Each row below holds a small network's activations on one input, seen along a few directions.
Each table varies a few parts of the input and shows all the possible inputs, shuffled.
A made-up example of a description, with smaller parts first: one of 2 separate values, together with either a single point or one of 11 places along a line or (one of 5 places around a ring, together with one of 6 places along a line).
Shared parts are said once, and a part with two or three values counts as separate values.
In the rows, zero is written as 128.

Other details of the inputs shift rows strongly along two fixed directions, in all tables alike. That doesn't count.

Rows:
x1: 118  183  133  110  138  90  149  140  97  129  101  90  158
x2: 125  105  134  142  141  132  126  122  142  102  130  131  126
x3: 124  96  121  133  138  124  146  119  134  113  134  123  108
x4: 43  100  197  141  83  169  66  210  143  180  146  55  88
x5: 142  127  128  131  117  134  142  129  130  122  152  143  129
x6: 149  112  127  135  117  123  129  127  118  136  121  149  122
x7: 104  185  138  109  146  92  141  128  107  137  88  103  156
x8: 133  121  127  134  129  131  115  111  126  139  118  156  119
x9: 130  134  113  133  134  142  125  127  134  124  142  146  125
x10: 129  122  124  132  131  125  124  126  134  136  120  162  119
x11: 121  184  154  109  144  118  155  117  100  139  102  88  165
x12: 141  117  125  133  116  117  132  133  124  130  124  156  118
x13: 143  113  126  135  125  133  122  117  123  141  115  151  124
x14: 133  126  111  135  135  136  110  114  127  133  135  141  130
x15: 131  98  129  107  130  138  124  122  141  102  131  131  136
x16: 131  133  123  132  120  136  144  129  143  123  148  149  129
x17: 117  166  154  83  147  104  143  127  120  111  90  78  157
x18: 144  109  130  108  131  134  118  122  151  108  131  127  125
x19: 150  124  116  135  120  140  130  127  118  124  143  133  128
x20: 150  121  129  133  118  140  139  122  124  128  149  137  133
x21: 136  107  123  135  140  120  140  119  144  119  135  120  99
x22: 142  129  114  133  118  134  133  134  124  118  146  139  124
x23: 132  103  123  135  139  121  142  119  140  117  135  121  102
x24: 144  125  115  135  128  150  124  118  123  129  137  135  131
x25: 136  102  129  106  130  137  122  122  144  104  131  129  131
x26: 148  117  111  136  123  128  123  129  119  130  138  134  132
x27: 118  176  141  111  140  100  140  119  96  143  83  92  161
x28: 131  135  109  134  122  137  135  134  137  119  143  145  124
x29: 120  179  135  111  148  106  139  124  95  140  92  86  164
x30: 134  133  116  134  132  148  117  112  126  127  140  140  125
x31: 146  113  116  136  115  122  123  124  120  132  129  140  129
x32: 129  127  107  133  137  130  118  129  135  130  137  147  130
x33: 130  132  126  130  132  142  134  122  140  128  148  150  130
x34: 131  122  117  135  127  130  110  108  127  136  126  147  126
x35: 39  117  165  133  66  165  72  224  133  199  154  73  97
x36: 134  130  130  132  130  148  126  107  131  131  145  144  130
x37: 106  161  146  110  156  91  167  124  109  120  94  72  135
x38: 130  108  135  142  141  130  124  122  145  104  130  129  123
x39: 138  115  137  144  142  128  120  122  151  108  131  127  117
x40: 127  125  110  135  117  118  128  131  139  128  129  152  125
x41: 130  124  120  134  119  119  134  134  137  131  121  161  118
x42: 138  119  114  134  114  116  126  130  126  127  132  147  125
Each input here is: either (one of 3 separate values, together with one of 4 places along a line) or (one of 5 places along a line, together with one of 6 places around a ring).
Q: What sort of input is x35?
A: one of 5 places along a line, together with one of 6 places around a ring
Q: Which other rows does x2 become when the choice among 3 separate values takes its other values? List them by row number.
A: x3, x15

Rows:
x43: 135  157  126  121  154  100  162  112  127  99  112  121  141
x44: 126  103  128  136  120  139  126  138  144  123  148  132  110
x45: 147  169  106  121  147  102  150  111  108  116  108  137  154
x46: 144  168  114  114  140  101  147  114  114  118  109  138  159
x47: 129  96  128  137  120  134  112  133  138  130  132  136  112
x48: 133  117  120  134  110  144  118  132  131  139  140  158  125
x49: 125  98  128  138  124  133  112  133  142  130  132  138  111
x50: 130  119  123  145  112  144  115  133  127  150  143  143  115
x51: 145  150  125  114  148  102  162  109  117  105  111  116  145
x52: 123  109  130  135  126  149  112  130  147  122  147  134  118
x53: 131  152  122  117  159  96  150  103  124  111  97  127  139
x54: 130  101  127  134  118  139  126  137  140  125  147  131  112
x55: 136  117  126  138  114  144  118  127  128  143  141  156  120
x56: 126  117  115  147  113  142  115  135  123  148  147  141  119
x57: 131  95  128  135  116  134  113  132  135  129  133  135  112
x58: 131  104  129  130  123  151  112  128  139  127  146  130  121
x59: 146  152  126  110  153  114  148  100  116  106  110  115  154
x60: 35  180  204  99  107  135  105  195  102  182  102  15  137
Q: What do these inputs look like to the network?
A: either one of 6 places around a ring or (one of 3 separate values, together with one of 4 places along a line)
Q: Start at x53 and move only the place on the line of 4, one step at a time. The first step leads to x49. Which rows follow, in order?
A: x47, x57

Rows:
x61: 133  101  126  127  133  140  118  122  151  111  135  141  119
x62: 147  110  117  137  119  141  120  122  127  133  142  146  125
x63: 127  146  137  119  138  113  145  127  117  119  116  101  134
x64: 115  143  118  123  138  93  131  128  112  140  93  118  128
x65: 120  150  140  117  147  121  134  118  126  119  111  106  138
x66: 135  113  115  142  123  138  132  127  139  123  149  143  117
x67: 143  99  123  134  126  137  122  119  135  119  140  134  117
x68: 124  149  138  120  141  121  134  117  115  128  112  108  145
x69: 123  161  134  120  140  125  132  121  118  134  113  118  146
x70: 116  149  133  139  138  88  132  134  119  133  90  127  129
x71: 120  166  129  118  131  118  137  130  115  132  118  126  148
x72: 125  162  128  124  133  115  147  131  116  133  122  115  141
x73: 127  159  132  114  129  120  129  123  111  136  110  123  152
x74: 128  135  142  110  137  111  139  127  121  116  107  101  140
x75: 130  102  124  130  131  135  126  127  151  109  143  141  116
x76: 147  113  114  132  111  139  117  126  125  133  140  154  129
x77: 31  121  184  130  47  176  68  234  123  216  158  64  94
x78: 117  156  135  123  143  119  142  125  120  124  119  112  140
x79: 142  113  119  136  125  144  114  118  132  133  142  149  127
x80: 144  103  120  138  123  141  122  120  129  126  141  140  122
x81: 134  112  121  138  131  148  118  117  140  124  140  145  122
x82: 140  96  122  129  124  132  129  131  143  111  140  137  115
x83: 135  120  115  139  126  142  123  125  137  129  149  152  122
x84: 119  141  141  126  132  92  149  125  113  143  91  128  121
x85: 141  107  117  140  123  139  129  126  132  124  145  141  118
x86: 131  109  122  137  133  139  125  122  145  115  147  140  114
x87: 124  145  141  116  144  118  133  117  121  122  111  103  140
x88: 134  102  120  131  125  131  133  132  150  110  144  139  114
x89: 145  114  114  139  119  139  126  128  129  131  147  148  121
x90: 137  95  127  126  130  137  117  120  147  114  135  138  121
x91: 145  117  111  134  111  138  124  132  127  132  144  155  125
x92: 121  151  135  122  139  112  148  128  124  118  120  103  133
x93: 123  164  131  115  132  123  129  125  115  134  110  126  150
Q: What do these inputs look like to the network?
A: either one of 3 separate values or (one of 5 places along a line, together with one of 6 places around a ring)
Q: What sort of input is x72?
A: one of 5 places along a line, together with one of 6 places around a ring
Q: Which other rows does x92 become when the place on the line of 5 takes its other values? List them by row number.
A: x66, x72, x77, x88
